These are the activations of a small network on made-up records, seen along a few directions, one row for each record.
After each row come some of the record's fields: GOFIR, RAGOD, MAFO, NUNU, LEL, REN.
Not every record has every field; a missing one is left out.
The largest differences between rows may come from other fields.
In the rows, 500 means zero.
Strong random noise was added to every row along 19 fixed directions; ignore it. To show where, here is one row again and again, with new noise each time:
534 550 431 700 667 312 581 249 428 459 714 469 626 436 379 391 358 587 514 234 540 420 557 565 827 825 257 438 416 357 610 617 443 363 330 400 456 510 324 329 500
481 677 509 911 523 371 563 229 621 356 568 599 600 554 495 558 551 678 509 586 683 511 473 461 618 530 421 388 486 493 534 544 492 612 539 553 495 519 362 391 425
356 454 427 778 475 506 636 508 545 453 446 331 717 765 328 425 446 491 661 497 715 475 555 502 614 493 426 489 443 515 599 573 400 460 498 624 460 334 276 461 414
398 510 348 412 536 342 604 550 422 582 397 379 530 520 543 424 257 559 403 434 507 412 526 518 529 675 386 595 571 559 529 430 467 475 351 462 628 578 504 492 630
369 467 351 370 615 543 460 520 394 266 479 629 493 567 405 549 585 300 629 392 381 538 486 515 420 616 439 603 580 504 414 445 527 612 435 653 521 500 564 334 537
425 418 402 430 480 523 503 447 394 497 857 530 295 636 439 450 555 409 501 427 392 678 435 395 579 232 591 533 656 554 371 603 530 426 765 435 453 592 606 600 742
510 666 725 676 491 540 640 479 369 414 492 482 543 618 601 419 272 604 627 423 791 623 447 399 475 371 392 403 514 541 591 520 391 562 225 453 514 439 462 484 631
366 405 396 601 507 353 509 408 633 710 254 251 599 676 646 419 276 473 136 596 501 367 628 558 312 595 592 440 664 763 522 382 599 623 672 612 685 439 576 712 413
365 743 190 629 561 354 425 364 469 229 461 524 469 418 449 740 585 596 634 325 377 519 550 497 435 655 563 583 530 469 776 336 653 640 483 555 476 866 321 264 501
369 348 668 416 672 503 432 388 627 672 553 318 526 702 521 335 485 513 301 289 347 482 736 691 734 545 517 509 646 546 486 497 396 463 495 628 374 354 696 372 542
520 517 354 654 494 322 626 494 591 617 432 319 518 425 424 720 171 499 213 694 459 533 321 551 405 627 343 542 518 553 416 667 591 511 469 329 573 368 581 588 329
593 579 444 488 285 498 526 463 826 497 235 581 623 396 581 592 740 629 230 739 479 413 530 457 480 586 687 540 372 611 679 563 495 603 530 503 405 671 440 604 262
728 582 204 437 469 357 733 378 150 391 570 326 454 442 661 644 356 542 189 611 394 437 311 394 615 656 407 475 619 492 733 704 503 585 487 282 203 524 340 625 285
539 525 389 691  96 527 542 534 744 571 386 281 474 255 561 616 532 590 585 398 548 685 356 600 665 617 515 704 395 428 556 814 364 485 324 363 552 748 415 508 607
705 453 514 494 293 459 632 661 351 390 718 707 394 395 383 684 396 398 518 655 463 807 178 278 385 437 537 590 393 450 298 751 517 472 405 283 510 557 544 774 587
538 533 511 880 307 555 307 292 635 481 409 531 483 499 429 570 719 523 432 645 566 509 339 461 522 522 527 538 414 552 317 807 391 549 454 479 566 441 482 640 360
441 517 419 543 518 539 474 563 382 419 326 596 520 515 465 543 463 390 404 465 499 509 461 397 506 713 382 669 491 503 351 668 413 635 214 471 630 578 481 432 579
563 472 439 554 675 204 373 227 366 322 648 466 375 412 358 706 455 551 546 423 288 597 572 581 430 620 693 376 550 531 630 382 648 449 649 600 370 481 517 594 330
509 516 487 299 450 546 373 617 599 619 401 631 552 435 502 495 529 412 201 486 320 381 525 432 286 512 655 575 403 555 636 379 722 472 513 381 616 650 543 625 374
485 436 448 547 372 476 638 557 756 600 361 509 691 508 649 446 508 484 242 599 471 454 520 524 537 779 425 587 508 535 380 595 416 707 426 552 574 584 538 494 538
552 489 407 416 547 423 422 285 497 340 437 669 587 479 328 486 670 462 452 569 551 295 425 547 604 517 528 463 377 507 683 447 638 277 596 541 494 321 390 517  65

534 521 622 532 707 453 622 423 852 526 487 733 850 519 343 386 519 491 283 532 569 306 663 601 614 730 325 399 307 419 547 431 553 446 438 568 486 331 476 252 236
GOFIR=figuk, MAFO=zano, LEL=nus, REN=budi
592 467 531 607 571 421 595 554 459 432 709 730 421 279 365 711 541 487 503 663 580 623 492 439 799 428 451 452 454 310 384 654 579 439 774 427 545 468 345 403 436
GOFIR=ratam, MAFO=delig, NUNU=nerug, LEL=nus, REN=tek
623 481 464 553 559 474 512 395 736 523 487 590 538 215 408 611 581 483 345 488 464 517 641 527 663 684 521 434 339 462 606 672 566 465 614 398 433 620 410 421 348
GOFIR=puz, LEL=nus
440 528 530 379 491 558 554 508 725 496 439 529 434 390 579 628 399 430 272 418 493 681 545 571 603 459 515 648 545 519 557 609 590 553 461 379 599 699 606 309 544
GOFIR=ratam, NUNU=nerug, LEL=nus, REN=gavat
495 479 420 344 651 343 580 415 584 374 494 609 530 462 450 580 350 408 357 592 444 552 559 494 321 584 542 466 522 637 516 406 654 553 610 511 500 527 597 512 406
GOFIR=puz, LEL=nus
445 319 678 546 422 607 465 729 427 742 545 319 591 633 497 272 435 492 521 477 553 440 594 464 584 493 479 524 437 451 365 622 292 424 417 484 545 381 441 675 637
GOFIR=ratam, RAGOD=lutif, MAFO=zano, NUNU=nerug, LEL=nus, REN=kuf
424 289 559 391 550 444 603 688 620 501 562 561 678 495 336 400 389 390 781 388 544 549 497 638 519 595 391 546 374 375 420 387 529 358 423 593 640 353 526 403 555
GOFIR=denaz, LEL=nus
478 517 428 492 408 405 451 266 427 226 734 640 332 580 568 524 743 540 773 496 436 632 322 511 523 417 602 492 631 539 385 356 484 571 636 646 404 613 585 528 654
GOFIR=puz, MAFO=zano, NUNU=vifa, LEL=lele, REN=kuf
431 296 449 357 444 328 432 668 406 535 506 338 461 444 365 586 393 477 752 260 385 528 432 805 739 577 517 752 493 227 551 332 595 178 413 624 665 352 451 321 386
GOFIR=denaz, RAGOD=lan, MAFO=delig, NUNU=nerug, LEL=nus, REN=pes
539 565 574 374 479 490 518 608 319 437 440 600 374 455 574 535 609 720 703 853 655 413 294 469 523 244 393 507 533 446 293 485 334 446 442 527 506 260 577 514 459
GOFIR=denaz, LEL=nus
542 326 461 507 304 469 514 406 535 627 465 218 498 641 606 401 485 506 415 490 507 526 479 599 613 441 661 535 596 564 562 566 416 383 607 565 449 399 506 698 403
GOFIR=denaz, LEL=nus
404 458 448 403 675 454 599 527 555 553 407 337 397 432 407 629 366 519 490 607 543 557 615 643 604 422 416 441 614 544 485 516 478 449 671 580 435 296 574 368 410
GOFIR=denaz, MAFO=zano, NUNU=vifa, LEL=lele, REN=pes
660 605 734 525 437 563 536 470 875 467 466 683 677 315 456 450 524 525 588 591 594 533 531 510 144 536 551 283 274 604 572 421 571 546 433 461 483 471 615 628 385
GOFIR=ratam, LEL=nus
585 644 548 482 113 774 282 502 423 515 477 457 414 676 659 373 686 440 610 264 417 575 193 410 241 274 672 641 484 553 594 508 476 469 182 382 499 643 605 708 624
GOFIR=denaz, RAGOD=lan, MAFO=zano, NUNU=nerug, LEL=nus, REN=tek
498 314 553 586 256 294 429 243 959 552 666 526 649 655 454 437 672 544 398 372 286 577 416 731 645 711 702 660 466 497 408 425 538 391 487 634 496 569 655 547 457
GOFIR=ratam, RAGOD=lutif, MAFO=delig, NUNU=vifa, LEL=nus, REN=pes
271 542 439 441 378 466 513 620 803 543 613 605 457 593 683 615 428 404 401 362 300 708 291 644 337 445 479 786 734 410 308 224 782 701 528 540 813 762 793 193 785
GOFIR=figuk, LEL=nus
505 479 745 554 574 734 540 626 423 574 553 375 502 394 643 487 488 508 510 688 623 402 476 584 643 468 145 406 571 362 311 708 275 647 501 445 413 145 474 356 417
GOFIR=ratam, RAGOD=lutif, LEL=nus
549 473 455 243 381 379 512 549 542 452 555 837 558 498 622 415 573 432 417 505 361 418 308 458 398 639 495 622 482 443 414 239 655 513 436 509 693 696 605 559 582
GOFIR=denaz, RAGOD=lan, MAFO=zano, NUNU=nerug, LEL=lele, REN=pes
443 249 699 396 509 398 416 504 673 623 600 619 659 871 240 380 499 440 290 541 471 471 470 561 636 323 672 626 402 478 447 394 644 132 548 560 531 227 609 576 248
GOFIR=ratam, RAGOD=lutif, LEL=nus
655 654 413 445 496 552 594 618 554 375 545 754 576 145 471 713 467 371 420 571 401 500 341 423 259 728 339 482 330 397 525 519 714 623 426 273 555 654 444 440 360
GOFIR=ratam, RAGOD=lutif, LEL=nus
500 544 611 480 330 625 437 489 704 498 602 550 453 399 615 382 644 516 711 321 475 629 542 539 412 447 588 470 484 506 499 440 461 558 516 523 526 711 580 502 788
GOFIR=figuk, MAFO=zano, NUNU=nerug, LEL=lele, REN=pes
519 246 422 241 471 438 405 614 147 461 350 211 219 378 418 620 344 376 713 391 450 663 544 567 521 465 682 587 556 529 552 576 454 295 490 541 490 396 474 707 480
GOFIR=puz, RAGOD=lutif, MAFO=zano, NUNU=nerug, LEL=nus, REN=pes
570 687 340 566 575 372 622 290 240 525 600 352 306 338 567 536 196 637 371 591 631 457 310 414 616 504 202 441 597 570 451 752 402 431 408 151 513 467 495 573 573
GOFIR=denaz, RAGOD=lutif, MAFO=delig, NUNU=nerug, LEL=nus, REN=tek
340 815 463 636 772 675 317 363 351 539 824 428 356 804 480 479 738 721 383 502 300 269 563 356 524 230 371 439 701 514 512 461 413 638 606 417 158 512 508 302 587
GOFIR=ratam, RAGOD=lutif, MAFO=zano, LEL=nus, REN=budi
618 471 663 330 390 452 784 697 327 466 441 468 493 514 769 536 333 620 492 650 678 604 401 449 583 338 502 499 592 440 611 467 448 585 433 485 429 471 473 554 528
GOFIR=figuk, RAGOD=lutif, LEL=lele
244 424 402 362 714 512 479 593 239 512 352 224 528 878 299 444 329 425 494 322 534 345 676 544 647 344 512 636 601 512 788 370 531 289 451 573 448 305 343 340 326
GOFIR=figuk, RAGOD=lutif, MAFO=delig, NUNU=nerug, LEL=nus, REN=pes
405 529 497 766 679 477 546 589 519 480 530 629 677 667 475 655 475 399 303 597 387 455 507 503 552 748 298 585 587 329 277 456 570 769 462 639 531 381 436 187 389
GOFIR=puz, RAGOD=lutif, MAFO=delig, NUNU=vifa, LEL=nus, REN=budi
584 562 224  46 529 586 656 575 439 459 495 509 364 160 622 495 511 463 499 648 498 377 427 550 449 458 327 441 592 551 525 516 518 459 676 379 465 497 584 446 483
GOFIR=ratam, LEL=nus
488 629 565 372 570 425 488 544 582 470 434 836 535 501 360 418 500 587 549 583 627 429 525 342 316 369 575 464 347 620 515 246 625 340 452 506 687 605 554 560 539
GOFIR=puz, RAGOD=lan, MAFO=zano, LEL=nus, REN=budi
560 385 389 137 376 398 867 567 528 337 677 579 506 500 710 409 577 536 741 724 479 564 252 632 549 503 340 459 665 499 341 357 388 564 609 669 338 379 735 495 631
GOFIR=denaz, RAGOD=lan, NUNU=nerug, LEL=lele, REN=gavat
431 464 418 506 522 250 639 601 460 608 642 369 405 470 533 657  77 471 375 340 364 697 310 662 602 615 335 727 681 333 340 470 651 463 357 385 732 533 650 296 683
GOFIR=figuk, MAFO=delig, NUNU=nerug, LEL=nus, REN=tek
449 747 534 606 274 475 584 549 951 528 427 677 502 497 365 599 637 802 557 727 657 599 456 456 533 264 584 649 360 556 485 481 435 384 430 464 550 676 557 403 573
GOFIR=denaz, RAGOD=lan, MAFO=delig, NUNU=nerug, LEL=nus, REN=pes
583 320 370 419 406 488 540 632 674 533 532 603 572 329 353 545 652 400 480 812 360 427 448 536 423 712 437 521 384 465 207 595 431 513 668 546 494 391 565 620 391
GOFIR=denaz, LEL=lele

Here are new rows. What are their fields?
556 541 569 327 557 582 490 646 448 515 406 388 385 302 450 587 335 502 555 520 495 583 569 476 263 397 533 438 414 596 618 585 473 449 393 336 394 489 577 609 464
GOFIR=puz, RAGOD=lutif, LEL=nus
637 444 303 722 486 351 459 328 508 380 458 174 495 125 444 728 347 383 777 368 422 622 490 756 311 864 457 363 449 454 595 617 566 566 520 567 478 410 416 538 307
GOFIR=puz, MAFO=zano, NUNU=nerug, LEL=nus, REN=tek
566 460 609 683 390 394 380 356 446 516 623 534 506 526 655 472 736 650 466 488 549 430 524 502 821 406 676 442 527 315 641 420 582 442 754 591 490 556 247 511 350
GOFIR=ratam, RAGOD=lutif, MAFO=zano, NUNU=nerug, LEL=nus, REN=pes
561 557 676 496 661 512 534 500 381 392 632 692 460 532 453 628 546 522 496 501 541 620 638 398 582 256 649 349 485 438 672 412 646 488 696 549 356 474 388 421 395
GOFIR=denaz, RAGOD=lan, MAFO=zano, NUNU=vifa, LEL=lele, REN=tek
572 525 784 629 514 594 331 484 440 410 330 490 301 417 487 742 415 442 567 653 583 706 351 526 261 314 528 420 541 561 307 601 478 572 398 541 578 204 687 570 364
GOFIR=figuk, MAFO=zano, NUNU=nerug, LEL=nus, REN=pes
628 361 370 113 567 655 518 602 247 541 459 400 302 256 548 414 506 296 553 473 373 490 556 472 420 586 415 445 568 584 337 741 318 497 484 437 407 418 667 666 645
GOFIR=denaz, RAGOD=lan, MAFO=zano, NUNU=nerug, LEL=nus, REN=tek
405 579 439 445 579 393 411 600 614 613 664 542 476 373 212 429 472 659 801 539 386 370 549 543 253 491 414 461 375 519 397 273 504 288 509 472 568 497 626 545 656
GOFIR=denaz, RAGOD=lan, MAFO=delig, NUNU=nerug, LEL=lele, REN=pes
543 412 419 557 433 684 521 549 443 454 626 369 570 547 564 525 571 272 540 328 260 563 387 607 458 673 373 548 589 371 415 672 467 709 404 532 323 418 534 389 482
GOFIR=denaz, RAGOD=lan, MAFO=delig, NUNU=vifa, LEL=lele, REN=pes
692 573 717 457 495 695 460 389 541 456 468 675 571 357 671 406 509 296 404 441 549 437 376 548 249 499 437 282 446 524 606 419 709 561 506 416 579 365 599 572 296
GOFIR=figuk, RAGOD=lan, LEL=lele
417 378 571 686 382 261 515 279 683 695 606 388 513 483 626 278 191 546 512 335 697 581 442 664 555 513 497 441 550 586 403 390 613 323 644 491 930 527 583 674 697
GOFIR=denaz, RAGOD=lan, LEL=lele
522 434 538 521 495 521 410 500 328 554 402 417 362 295 671 479 528 521 635 433 565 518 618 533 602 540 532 438 602 463 464 523 420 556 610 582 616 561 433 541 632
GOFIR=denaz, RAGOD=lan, LEL=lele
546 426 818 587 580 491 369 305 667 507 642 388 358 487 485 542 479 542 544 362 384 799 659 619 435 394 750 341 537 591 487 549 463 508 550 585 341 470 743 581 583
GOFIR=figuk, MAFO=zano, NUNU=nerug, LEL=nus, REN=kuf
572 564 477 723 462 451 391 307 588 628 706 469 588 578 575 359 525 572 342 403 318 396 453 458 370 685 477 438 487 508 456 520 485 596 420 383 447 614 548 628 575
GOFIR=denaz, LEL=nus
512 358 428 591 547 359 630 489 480 422 547 609 691 586 421 394 463 464 514 539 591 458 617 436 613 715 505 461 425 464 443 513 455 494 567 629 551 458 306 529 466
GOFIR=denaz, LEL=nus
443 323 614 483 545 600 515 501 590 728 450 296 553 703 350 313 409 458 297 534 590 452 603 531 699 402 468 512 482 623 446 720 360 280 503 418 412 255 563 616 451
GOFIR=ratam, RAGOD=lutif, LEL=nus
502 519 461 524 708 467 539 525 623 604 642 416 467 242 348 544 415 563 613 540 426 479 685 580 379 547 393 273 458 524 482 488 527 474 740 470 421 409 551 477 528
GOFIR=denaz, LEL=lele
